A small network was shown many inputs. Here are its activations along a few directions, one row for each input.
In each table, some parts of the input vary, and every possible input appears once, in random order.
A made-up example of a description, with smaller parts first: one of 4 places along a line, together with either a single point or one of 9 places along a line or (one of 2 separate values, together with one of 5 places around a ring).
Shared parts are said once, and a part with two or three values counts as separate values.

Other details of the inputs vary at random and push rows far along three fixed directions, the same in every table; ignore that.

Rows:
x1: [-37  39  21  -6 -10 -27  39   7   2  -4  -7   6]
x2: [  3  -6   7 -18  10  26 -18  -3   8  21  10  -4]
x3: [ 24  -5  24 -14 -13 -20  16 -19   2  -7  16 -21]
x4: [ -4  -7   1  -2   9  25 -12  -8   4  20  21   8]
x5: [ -1  -2   1   3  16  19 -15  -4   2  24  22   5]
x6: [ 39 -38 -12  30 -12 -40  -3 -24 -15 -56 -11 -18]
x7: [-12 -10   4  -6  13  18 -19  -5   2  18  19   3]
x8: [ 47 -37 -18  21 -21 -35   0 -21 -12 -53 -10 -17]
x9: [-15  -7   8   3  15  17 -20 -10   2  18  18   3]
x10: [ 20  -9  20  -4  -9 -21  23 -22   0  -5  20 -15]
x11: [ -1  13 -31   5   0  20  -4  34   2 -18 -49  18]
x12: [  1  19 -37   9   2   3 -14  28  -6  -4 -52  23]
x13: [  0  -9   6  -6   9  25 -13  -3   6  24  14  -1]
x14: [ 16  -4  17  -3  -7 -33  13 -16  -6   0  22 -25]
x15: [ 10  -9  21  -2 -10 -27  15 -22  -4 -10  25 -13]
x16: [ -8  -8   1  -9   8  21 -18  -8   6  20  18   3]
x17: [-11   7 -35   4   0  11  -8  34   3 -15 -49  15]
x18: [  0  -4   4   3  12  19 -17   1   0  28  19  -3]
x19: [-33  40  21   1  -9 -23  45   7   1  -4  -4  10]
x20: [ -8  -9   6   0  11  22 -16  -4   0  19  20   5]
x21: [-14  10 -37  10  -4  12  -9  31   1 -18 -43  21]
x22: [-22  38  19 -15 -17 -21  45  15   7   3 -10   2]
x23: [ 25 -34 -39  13  12  -2 -41   2 -10 -18 -17 -15]
x24: [ -7  -8   5   1  14  23 -14  -6   1  18  22   8]
x25: [-14  42  23 -18 -18 -14  45  16   6   1 -12   1]
Each input here is: either a single point or (one of 4 places along a line, together with either a single point or one of 5 places along a line).
A walk changes only the place on the line of 4. It starts at x4 and steps to x8. List the rest of the walk in order.
> x21, x16
Which other rows does x6 become when the place on the line of 5 takes its other values? List them by row number.
> x8, x13, x20, x25

Rows:
x26: [ 17  -1  10 -22  -8  -8  21 -17   9   1  18 -14]
x27: [ 12  -2  20 -29 -11  -8  11 -14   9  -4  12 -23]
x28: [ 25 -23 -32  -2  -4  18 -26   6   0 -22  -9  -2]
x29: [ -3  25 -16   1 -27 -14  29  32  -4 -30 -39  23]
x30: [-37  22 -19  12 -12 -27  31  18   2 -22 -32  18]
x31: [ 22 -11  17 -11 -12 -13  15 -14  -1  -5   6  -7]
x32: [-55  12   2  -3  10  27 -12   9   7  33  24  22]
x33: [-13 -30 -17  12   7   4 -33  -5   0 -13  -9  -2]
x34: [-42  23  18 -11  26  33 -15  10   4  29  10  14]
x35: [-25  20   6   6  20  39   6  17  11  53  15  12]
x36: [ 16 -16 -10  12   5  15 -30  -7   0  -6 -17   4]
x37: [ 18 -26 -15  16   9  18 -17  12  -3  -1 -11 -12]
x38: [ 24 -24 -21   3   4  18 -17  -1   1  -3 -11  12]
x39: [  5  -1  18  13  -7 -13  17  -3  -8  -3  36 -14]
x40: [ 21  -1  14   8  -7 -15  15 -27   1   1  13   0]
x41: [-55  10   7  -7  16  27 -10   6  10  37  12  15]
x42: [  0   3  21   4   1 -16  10 -18 -11 -11  32  -2]
x43: [ 14  10   5 -11  -4 -36   1 -15 -16  25  16 -22]
x44: [  4 -19 -13  16  20  12 -27  -4  -9 -16  -8   3]
x45: [  7 -18 -20  18  21  11 -23  -6  -7 -14  -3  10]
x46: [ 14  -3  17 -25  -9  -7  16 -15   7  -1  14 -20]
x47: [ 13   5  20   5 -14 -12  12 -21  -3   1  24   1]
x48: [-15  27  -2  -2 -14 -14  28  42   4 -20 -44 -11]
x49: [-11  35  -5  10 -16 -14  29  19   0 -17 -45  17]
x50: [ 15  -5  27 -19 -11 -11  12 -14   3   1  11  -9]
x51: [ 28 -13 -33   5  17 -13 -42  10  -7   4 -14 -11]
Describe the family of inputs behind these rows.
> either one of 2 separate values or (one of 4 places along a line, together with either a single point or one of 5 places along a line)
Which other rows does x50 become when the place on the line of 4 takes its other values? List them by row number.
> x29, x31, x38

Rows:
x52: [ -2 -33  -6   5   0  12 -13 -11  -5 -17  21  -1]
x53: [ 14 -10 -16  29   4   3 -15  19 -12 -23 -22   8]
x54: [-9 13 19  6  0 -7 17  8 -9 -9 -1 -6]
x55: [-12  17  32 -17   5 -28  29 -20  -1  27  23  -3]
x56: [-54  35   2  10   2  26  17  36  13  23 -14  26]
x57: [-11 -10  12  -5  27  18 -15  -4   5  46  40  -3]
x58: [ -9   2 -15   8 -22 -26  19   3  -6 -44 -31  25]
x59: [-23   6  17 -18  27  10  -9  -7   8  34  27  -5]
x60: [-12  45   1 -20 -22 -22  43  33  13 -29 -49   5]
x61: [ -2   5   3  -5  15  11 -28 -16  -2  50  40  -5]
x62: [ -3   5  27   6 -21 -39  36 -25   1 -17  -3  -3]
x63: [-39   6  -6   4  17  39 -23  11  14  13 -13  15]
x64: [ -8  33 -15  23   0   3  13  26  -9 -17 -35  24]
x65: [ -9   2  20  -9 -20 -34  29 -20   1 -36  15  -3]
x66: [ 16 -15 -17  19  12   3 -29   4  -9 -39 -28  -1]
x67: [-16  14  19  -1 -25 -30  45  -2  -1 -19  19   9]
x68: [ 25 -27  -4  -8   2  20 -17  -2   5  -1   2 -17]
x69: [ 35 -23 -26   4 -10   7 -11  14  -2 -18 -22  -5]
x70: [-32  41  -1 -31   0  31   7  34  15  20 -28  15]
x71: [  2  11  12 -21 -15  -1  26   9   2   2  -3 -15]
x72: [-22   9 -24   4  16  22 -37  31  -1  37  -4  10]
x73: [  1  -8  -8   1   3 -14 -19  -2 -11  10  10 -22]
x74: [  6  -6 -46  23  19  11 -22  14  -6  -7 -27  14]
x75: [ 17  -8 -29  -6  -4  19 -18  15   0  -7 -42  13]
x76: [ 27 -32  -2  27  -1  -3  -9 -36  -1 -14  19 -10]
x77: [ 52 -27  -7  -2  -8   3  -7 -24  -3  -7  13 -16]
x78: [ 13 -38   3  20  -2  -4  -6 -23  -3 -19  13 -23]
x79: [ 38   3  15  -7 -20 -24  32 -18   4 -13  11 -15]
x80: [ -1  22  12 -10 -14 -56  19  -9  -5 -11   4 -24]
x81: [ 19 -14  14  10   8  -2 -14 -20 -12  -5   4   2]
x82: [ -2 -12 -41  21  -1  20 -17   7  -5 -28 -17  29]
x83: [ 21 -14  22 -23   3  16 -10 -22  10  27  20  -3]
x84: [ 28 -21   0  -4  -2  15 -10   5   9   6   8  -7]
x85: [-39  25  22 -17  15   3  21  10   4  38  21  -5]
x86: [-11   5  13 -15  11   0 -24 -16  -3  49  27  -2]
Describe the family of inputs behind these rows.
> one of 5 places around a ring, together with either one of 2 separate values or one of 5 places along a line
Changing only the place on the ring of 5 turns x68 into x84. The same change can be made to x73. Which row results?
> x72
List by row number the other rows that have the place on the ring of 5 in common with x74.
> x61, x64, x76, x77, x79, x82
Which other rows does x55 become when the place on the ring of 5 takes its other values? List them by row number.
> x57, x59, x74, x85
List by row number the other rows that have the place on the ring of 5 in common with x65.
> x59, x60, x63, x66, x70, x80
